Each row below holds a small network's activations on one input, seen along a few directions.
In each table, some parts of the input vary, and every possible input appears once, in random order.
A made-up example of a description, with smaller parts first: line(4) and (point or ring(9) or (values(3) and ring(5))).
Shared parts are said once, and a part with two or three values counts as separate values.
In the rows, zero is written as 128.

Other details of the inputs shift rows strongly along three fixed directions, in all tables alike. That doesn't count.
These rows show it; all are for the same input, with only those details redrawn:
[133, 96, 119, 114, 132, 118, 126, 94, 100, 95, 159]
[121, 134, 134, 93, 113, 136, 134, 140, 124, 174, 182]
[118, 108, 171, 137, 125, 129, 173, 137, 104, 161, 124]
[134, 110, 131, 165, 132, 126, 146, 130, 104, 99, 83]
[138, 110, 94, 109, 128, 121, 105, 99, 110, 85, 163]
[127, 155, 126, 143, 113, 145, 137, 176, 134, 163, 106]
[136, 138, 95, 118, 119, 133, 107, 135, 126, 117, 145]
[145, 130, 86, 161, 129, 129, 109, 133, 118, 72, 84]

Rows:
x1: [123, 139, 106, 112, 123, 122, 97, 134, 143, 114, 137]
x2: [144, 186, 65, 139, 110, 151, 84, 169, 149, 121, 100]
x3: [114, 106, 148, 111, 141, 105, 137, 85, 109, 110, 158]
x4: [136, 138, 95, 118, 119, 133, 107, 135, 126, 117, 145]
x5: [136, 135, 92, 110, 128, 131, 113, 129, 144, 118, 138]
x6: [137, 144, 80, 112, 125, 120, 85, 133, 146, 120, 138]
x7: [123, 160, 127, 132, 127, 148, 134, 168, 141, 167, 95]
x8: [111, 146, 124, 94, 123, 121, 116, 134, 142, 152, 179]
x9: [138, 98, 123, 110, 132, 120, 136, 92, 114, 88, 160]
x10: [122, 169, 122, 139, 130, 145, 143, 163, 140, 167, 100]
x11: [103, 111, 179, 135, 128, 114, 170, 132, 124, 158, 120]
x12: [111, 108, 180, 136, 124, 112, 164, 132, 116, 164, 119]
x13: [130, 134, 120, 168, 136, 122, 134, 116, 112, 74, 80]
x14: [143, 105, 118, 184, 139, 147, 116, 105, 146, 98, 81]
x15: [138, 135, 100, 109, 120, 140, 107, 136, 136, 112, 141]
x16: [123, 103, 147, 112, 126, 111, 135, 86, 97, 112, 158]
x17: [117, 91, 148, 107, 125, 115, 136, 95, 108, 106, 157]
x18: [138, 96, 118, 106, 141, 115, 134, 89, 119, 96, 154]
x19: [110, 104, 166, 130, 133, 126, 179, 131, 120, 165, 116]
x20: [132, 156, 137, 134, 127, 135, 132, 175, 154, 165, 98]
x21: [127, 148, 98, 114, 137, 123, 104, 124, 139, 121, 138]
x22: [117, 155, 126, 139, 125, 132, 135, 171, 155, 166, 98]
x23: [131, 180, 92, 137, 114, 134, 98, 175, 169, 133, 103]
x24: [133, 95, 151, 111, 132, 100, 134, 92, 111, 112, 159]
x25: [134, 109, 153, 189, 140, 138, 118, 107, 136, 108, 89]
x26: [136, 104, 133, 153, 142, 127, 145, 128, 119, 101, 74]
x27: [105, 115, 178, 138, 124, 123, 175, 134, 114, 153, 126]
x28: [144, 135, 96, 115, 115, 134, 108, 133, 133, 116, 142]
x29: [121, 106, 141, 110, 153, 108, 141, 84, 106, 116, 157]
x30: [121, 101, 139, 110, 136, 123, 147, 88, 101, 109, 160]
x31: [131, 106, 151, 188, 135, 134, 123, 106, 144, 108, 88]
x32: [139, 101, 143, 187, 130, 152, 134, 108, 136, 107, 89]
x33: [109, 125, 186, 133, 139, 121, 165, 128, 110, 159, 120]
x34: [125, 163, 139, 141, 118, 130, 137, 172, 157, 158, 104]
x35: [117, 120, 160, 130, 144, 123, 148, 128, 117, 148, 112]
x36: [111, 137, 136, 91, 131, 123, 133, 136, 139, 175, 179]
x37: [132, 115, 105, 163, 146, 123, 134, 124, 119, 80, 75]
x38: [128, 160, 123, 137, 122, 142, 133, 164, 137, 172, 97]
x39: [106, 123, 180, 136, 124, 125, 174, 127, 112, 155, 122]
x40: [140, 153, 125, 137, 118, 139, 138, 171, 147, 169, 99]
x41: [148, 159, 61, 113, 116, 120, 61, 134, 154, 91, 140]
x42: [158, 160, 35, 110, 125, 122, 47, 131, 158, 80, 136]
x43: [121, 167, 137, 142, 118, 130, 126, 165, 140, 168, 100]
x44: [147, 110, 125, 189, 135, 156, 113, 108, 134, 89, 87]
x45: [130, 168, 128, 143, 116, 148, 138, 167, 129, 166, 105]
x46: [118, 112, 190, 130, 130, 117, 167, 136, 123, 157, 121]
x47: [137, 117, 124, 160, 128, 123, 126, 128, 121, 73, 76]
x48: [120, 112, 188, 130, 120, 126, 172, 137, 118, 153, 123]
x49: [142, 112, 102, 107, 118, 112, 99, 95, 119, 82, 160]
x50: [117, 146, 143, 86, 136, 129, 127, 131, 130, 178, 175]
x51: [127, 138, 134, 128, 131, 142, 139, 134, 115, 131, 123]
x52: [121, 114, 145, 161, 142, 115, 137, 130, 115, 96, 80]
x53: [119, 118, 158, 140, 120, 120, 152, 133, 111, 140, 121]
x54: [135, 122, 134, 164, 150, 113, 138, 119, 108, 108, 77]
x55: [135, 90, 146, 105, 133, 124, 144, 98, 108, 105, 160]
x56: [129, 116, 137, 159, 138, 135, 145, 125, 106, 95, 78]
x57: [147, 109, 135, 163, 128, 126, 148, 129, 112, 97, 82]
x58: [135, 178, 61, 115, 129, 125, 68, 127, 149, 89, 143]
x59: [123, 130, 156, 117, 111, 155, 113, 115, 150, 176, 190]
x60: [122, 84, 137, 101, 140, 118, 140, 93, 109, 115, 152]
x61: [129, 109, 135, 160, 138, 132, 146, 133, 108, 93, 82]
x62: [132, 112, 127, 115, 131, 111, 122, 83, 97, 93, 158]
x63: [126, 176, 101, 139, 111, 144, 102, 179, 151, 131, 103]
x64: [139, 145, 88, 105, 131, 127, 86, 137, 151, 114, 138]
x65: [122, 88, 137, 104, 146, 119, 140, 95, 104, 115, 155]
x66: [128, 122, 143, 112, 126, 159, 116, 112, 152, 185, 184]
x67: [115, 130, 137, 85, 112, 142, 134, 140, 133, 169, 178]
x68: [124, 107, 132, 108, 132, 117, 120, 87, 104, 89, 155]
x69: [140, 123, 123, 164, 128, 119, 135, 125, 126, 72, 81]
x70: [126, 112, 131, 164, 137, 129, 153, 129, 111, 93, 85]
x71: [120, 160, 136, 145, 118, 127, 128, 173, 142, 165, 103]
x72: [144, 112, 70, 106, 138, 116, 87, 94, 118, 75, 155]
x73: [144, 132, 92, 111, 124, 128, 106, 129, 137, 123, 136]
x74: [114, 130, 139, 84, 126, 126, 126, 138, 141, 177, 173]
x75: [114, 134, 140, 86, 132, 127, 126, 140, 136, 176, 176]
x76: [135, 153, 130, 132, 123, 145, 138, 175, 151, 165, 98]
x77: [113, 108, 178, 136, 114, 120, 169, 133, 112, 160, 121]
x78: [138, 104, 147, 186, 149, 140, 121, 107, 137, 114, 86]
x79: [126, 163, 130, 140, 126, 132, 127, 165, 141, 173, 98]
x80: [129, 125, 133, 165, 141, 131, 155, 121, 105, 95, 84]
x81: [132, 156, 107, 142, 108, 145, 123, 172, 143, 147, 100]
x82: [121, 143, 124, 91, 108, 129, 122, 133, 144, 148, 178]
x83: [113, 110, 187, 130, 130, 118, 164, 136, 121, 158, 118]
x84: [119, 134, 136, 92, 127, 120, 126, 136, 132, 181, 177]
x85: [115, 167, 142, 138, 123, 136, 127, 169, 143, 163, 99]
x86: [129, 153, 95, 83, 123, 127, 98, 138, 159, 150, 178]
x87: [127, 91, 139, 108, 131, 121, 149, 94, 110, 107, 161]
x88: [141, 100, 130, 112, 122, 108, 124, 91, 110, 91, 159]
x89: [136, 135, 117, 160, 113, 152, 95, 119, 160, 118, 125]
x90: [133, 89, 113, 108, 135, 112, 124, 88, 109, 102, 150]
x91: [132, 134, 140, 88, 122, 120, 128, 135, 140, 180, 176]
x92: [108, 138, 140, 91, 106, 129, 136, 135, 139, 167, 180]
x93: [120, 173, 140, 140, 117, 145, 134, 168, 135, 158, 103]
x94: [113, 133, 133, 89, 112, 139, 141, 137, 137, 170, 181]
x95: [143, 175, 61, 117, 125, 123, 62, 128, 143, 94, 141]
x96: [120, 98, 135, 106, 145, 117, 146, 84, 105, 116, 154]
x97: [132, 120, 131, 157, 151, 130, 145, 121, 108, 102, 75]
x98: [139, 141, 100, 113, 133, 120, 108, 131, 149, 117, 141]
x99: [131, 100, 135, 109, 144, 115, 141, 84, 95, 122, 155]
x100: [143, 134, 89, 139, 132, 144, 70, 107, 169, 113, 143]
Q: What do these inputs look like to the network?
A: ring(5) and (values(2) or (values(3) and line(6)))
Q: Changing only the ring(5) part turns x62 into x99. The same change can be made to x48. Which row results?
A: x76
Q: Changing only the ring(5) part turns x26 into x47. The same change can be made to x7. Which row results?
A: x68
Q: Changing only the ring(5) part turns x91 into x24. The same change can be made to x21. Which row results?
A: x3
Q: Change only the line(6) part in x37. List by row number the other rows that result.
A: x5, x10, x18, x19, x96
Q: Change only the values(3) part in x64. List by row number the other rows that result.
A: x42, x86
Q: Change only the line(6) part in x62. List by row number the other rows that result.
A: x16, x49, x53, x77, x88
Q: Change only the values(2) part in x14. List by row number the other rows that result.
A: x66

Rows:
x101: [122, 174, 103, 158, 109, 161, 102, 173, 165, 148, 98]
x102: [112, 103, 201, 111, 118, 106, 184, 129, 104, 184, 140]
x103: [125, 115, 135, 107, 125, 124, 103, 93, 121, 119, 188]
x104: [120, 168, 104, 133, 103, 143, 124, 188, 152, 148, 100]
x105: [142, 116, 122, 144, 129, 110, 111, 110, 119, 89, 111]
x106: [105, 132, 186, 135, 113, 135, 164, 151, 137, 188, 142]
x107: [133, 116, 153, 150, 132, 114, 145, 115, 120, 108, 98]
x108: [134, 105, 80, 98, 167, 85, 85, 70, 107, 55, 145]
x109: [111, 122, 166, 116, 115, 133, 181, 157, 125, 192, 130]
x110: [123, 96, 160, 66, 130, 127, 150, 92, 117, 165, 220]
x111: [145, 102, 93, 116, 137, 131, 88, 78, 120, 87, 165]
x112: [126, 103, 143, 141, 127, 118, 149, 134, 105, 106, 98]
x113: [127, 128, 131, 155, 138, 109, 135, 128, 96, 86, 90]
x114: [135, 104, 157, 156, 133, 130, 155, 128, 122, 145, 111]
x115: [119, 153, 137, 147, 113, 134, 132, 164, 144, 143, 113]
x116: [100, 141, 162, 97, 148, 114, 153, 142, 129, 188, 148]
x117: [134, 111, 157, 147, 136, 130, 165, 130, 123, 138, 110]
x118: [116, 136, 191, 129, 117, 131, 164, 141, 140, 195, 133]
x119: [130, 111, 152, 135, 133, 123, 173, 136, 116, 136, 106]
x120: [122, 143, 135, 147, 143, 129, 114, 145, 156, 166, 97]
x121: [136, 116, 121, 159, 143, 97, 127, 103, 91, 66, 78]
x122: [128, 147, 94, 75, 113, 132, 102, 137, 140, 123, 178]
x123: [128, 103, 122, 158, 131, 105, 137, 115, 106, 53, 84]
x124: [133, 176, 90, 141, 110, 159, 79, 168, 161, 143, 118]
x125: [128, 144, 134, 143, 116, 141, 127, 167, 137, 148, 108]
x126: [148, 130, 72, 94, 123, 120, 93, 123, 130, 102, 166]
x127: [99, 99, 200, 104, 146, 105, 187, 132, 120, 186, 136]
x128: [137, 173, 83, 93, 106, 134, 69, 153, 156, 132, 182]
x129: [141, 110, 99, 94, 130, 99, 104, 80, 114, 62, 157]
x130: [122, 167, 111, 144, 107, 150, 117, 182, 158, 151, 105]
x131: [121, 124, 153, 132, 139, 131, 167, 129, 100, 135, 101]
x132: [129, 102, 141, 167, 137, 134, 147, 108, 123, 121, 106]
x133: [142, 133, 118, 166, 131, 143, 119, 136, 136, 130, 98]
x134: [129, 179, 108, 154, 115, 163, 102, 172, 164, 146, 96]
x135: [137, 170, 111, 135, 115, 157, 120, 177, 155, 153, 98]
x136: [133, 101, 147, 158, 136, 140, 137, 110, 111, 120, 99]
x137: [140, 103, 112, 97, 134, 133, 108, 81, 123, 94, 173]
x138: [122, 143, 129, 167, 122, 138, 117, 137, 141, 116, 101]
x139: [133, 95, 136, 160, 160, 104, 124, 104, 129, 97, 80]
x140: [107, 94, 195, 132, 130, 139, 182, 112, 117, 191, 148]
x141: [143, 168, 55, 101, 111, 142, 74, 148, 167, 129, 172]
x142: [129, 104, 111, 88, 124, 115, 133, 104, 119, 121, 182]
x143: [134, 122, 123, 148, 148, 124, 148, 120, 103, 95, 85]
x144: [120, 119, 135, 80, 116, 139, 129, 113, 141, 178, 209]
x145: [118, 108, 157, 154, 129, 145, 152, 118, 121, 144, 107]
x146: [134, 105, 136, 164, 132, 129, 128, 122, 119, 94, 92]
x147: [112, 102, 166, 59, 116, 107, 146, 107, 105, 159, 222]
x148: [115, 189, 109, 139, 113, 135, 121, 183, 141, 147, 104]
x149: [138, 131, 112, 137, 121, 134, 130, 155, 122, 119, 86]
x150: [135, 109, 135, 175, 143, 124, 122, 95, 115, 59, 89]
x151: [134, 113, 143, 160, 137, 117, 137, 117, 115, 75, 94]
x152: [105, 105, 150, 60, 128, 122, 153, 92, 97, 164, 215]
x153: [142, 169, 109, 148, 119, 154, 120, 172, 166, 157, 104]
x154: [118, 131, 189, 132, 114, 128, 157, 144, 133, 199, 133]
x155: [127, 108, 152, 154, 134, 133, 146, 118, 123, 107, 102]
x156: [127, 143, 118, 144, 114, 115, 131, 146, 134, 116, 88]
x157: [119, 97, 163, 75, 132, 137, 142, 80, 120, 172, 222]
x158: [141, 112, 131, 169, 144, 136, 137, 107, 125, 101, 93]
x159: [131, 164, 70, 72, 128, 115, 72, 150, 165, 145, 162]
x160: [138, 102, 92, 110, 130, 131, 96, 82, 126, 79, 163]
x161: [118, 132, 133, 64, 123, 130, 131, 121, 108, 175, 201]
x162: [120, 121, 177, 123, 118, 142, 164, 154, 122, 194, 131]
x163: [130, 173, 115, 139, 113, 152, 117, 182, 158, 148, 103]
x164: [141, 180, 52, 89, 120, 138, 72, 150, 142, 132, 164]
x165: [132, 154, 107, 95, 116, 135, 90, 125, 152, 124, 186]
x166: [126, 111, 149, 155, 127, 112, 144, 115, 120, 110, 99]
x167: [132, 171, 100, 141, 134, 128, 96, 179, 172, 155, 85]
x168: [147, 96, 128, 165, 142, 118, 139, 115, 110, 91, 92]
x169: [125, 131, 112, 138, 133, 104, 123, 107, 109, 87, 108]
x170: [130, 149, 100, 98, 109, 126, 86, 116, 156, 135, 181]
x171: [142, 187, 52, 89, 124, 138, 81, 148, 150, 127, 166]
x172: [144, 97, 114, 150, 143, 117, 143, 110, 106, 62, 77]
x173: [122, 108, 115, 160, 143, 114, 137, 108, 95, 60, 82]
x174: [117, 95, 159, 50, 123, 123, 158, 97, 106, 162, 214]
x175: [124, 177, 117, 155, 107, 145, 106, 161, 165, 162, 102]
x176: [125, 118, 131, 150, 145, 119, 146, 116, 97, 79, 88]
x177: [116, 118, 147, 140, 137, 125, 168, 130, 104, 141, 105]
x178: [133, 103, 159, 151, 132, 134, 153, 127, 120, 145, 108]
x179: [143, 105, 111, 162, 152, 109, 137, 108, 91, 70, 83]
x180: [131, 111, 126, 97, 132, 143, 113, 86, 124, 124, 180]
x181: [140, 91, 115, 167, 142, 121, 135, 103, 112, 66, 84]
x182: [125, 129, 147, 143, 139, 108, 151, 115, 103, 107, 94]
x183: [139, 91, 76, 99, 132, 113, 102, 78, 106, 45, 151]
x184: [129, 155, 100, 78, 112, 124, 101, 137, 141, 120, 180]
x185: [148, 171, 63, 97, 116, 153, 70, 141, 171, 129, 167]
x186: [135, 182, 109, 159, 109, 146, 91, 167, 162, 154, 92]
x187: [137, 102, 90, 104, 129, 126, 100, 88, 120, 77, 163]
x188: [139, 99, 143, 152, 136, 126, 146, 123, 111, 117, 100]
x189: [131, 104, 160, 148, 129, 138, 151, 127, 117, 143, 106]
x190: [116, 123, 171, 137, 120, 141, 171, 147, 140, 198, 138]
x191: [128, 159, 142, 151, 120, 140, 123, 141, 149, 154, 104]
x192: [102, 99, 205, 122, 150, 116, 175, 120, 132, 189, 141]
x193: [115, 134, 164, 139, 137, 117, 163, 134, 103, 125, 108]
x194: [123, 178, 106, 152, 137, 144, 93, 169, 179, 155, 89]
x195: [127, 175, 105, 141, 135, 134, 102, 181, 175, 150, 89]
x196: [126, 113, 105, 93, 136, 112, 108, 94, 97, 90, 174]
x197: [151, 89, 76, 102, 138, 108, 97, 81, 103, 49, 152]
x198: [129, 113, 93, 98, 139, 112, 119, 88, 106, 96, 176]
x199: [123, 166, 112, 149, 107, 154, 114, 176, 164, 152, 105]
x200: [110, 103, 210, 128, 122, 124, 173, 128, 114, 182, 154]
Q: Changing only one part turns x169 into x170. The same change can be made to x108. Which row results?
A: x139
Q: Changing only one part turns x147 into x128. The same change can be made to x159. Which row results?
A: x167
Q: What do these inputs look like to the network?
A: line(5) and (values(2) or (values(3) and line(6)))
Q: Change only the values(2) part in x195. List by row number the other rows that result.
A: x167
Q: Change only the line(6) part in x163. List by row number the other rows that result.
A: x107, x110, x117, x135, x151
Q: Change only the values(2) part in x139. List by row number the other rows that result.
A: x192
Q: Change only the line(5) part in x182. List by row number the other rows that result.
A: x107, x118, x129, x191

Rows:
x201: [118, 103, 125, 68, 121, 146, 146, 110, 101, 156, 203]
x202: [139, 46, 184, 180, 140, 123, 202, 107, 56, 92, 59]
x203: [143, 147, 51, 160, 146, 141, 48, 113, 163, 37, 103]
x204: [102, 121, 184, 110, 119, 146, 177, 126, 129, 172, 155]
x205: [144, 206, 83, 114, 97, 154, 50, 173, 194, 179, 153]
x206: [134, 44, 112, 127, 146, 94, 138, 29, 83, 15, 160]
x207: [117, 131, 119, 95, 135, 140, 108, 106, 143, 182, 197]
x208: [131, 139, 132, 205, 141, 137, 124, 129, 143, 105, 34]
x209: [90, 144, 197, 165, 125, 93, 200, 167, 66, 138, 54]
x210: [125, 148, 169, 111, 154, 116, 195, 160, 107, 182, 103]
x211: [137, 172, 137, 201, 120, 153, 111, 198, 173, 146, 41]
x212: [131, 104, 143, 89, 130, 124, 113, 90, 127, 175, 208]
x213: [170, 132, 26, 137, 113, 115, 56, 107, 138, 14, 129]
x214: [112, 182, 100, 85, 119, 109, 117, 212, 173, 190, 107]
x215: [127, 101, 158, 71, 112, 129, 135, 91, 124, 136, 215]
Q: What do these inputs look like to the network?
A: values(3) or (values(2) and line(6))
Q: Change only the line(6) part in x205. List by row number the other rows that result.
A: x202, x211, x212, x213, x215
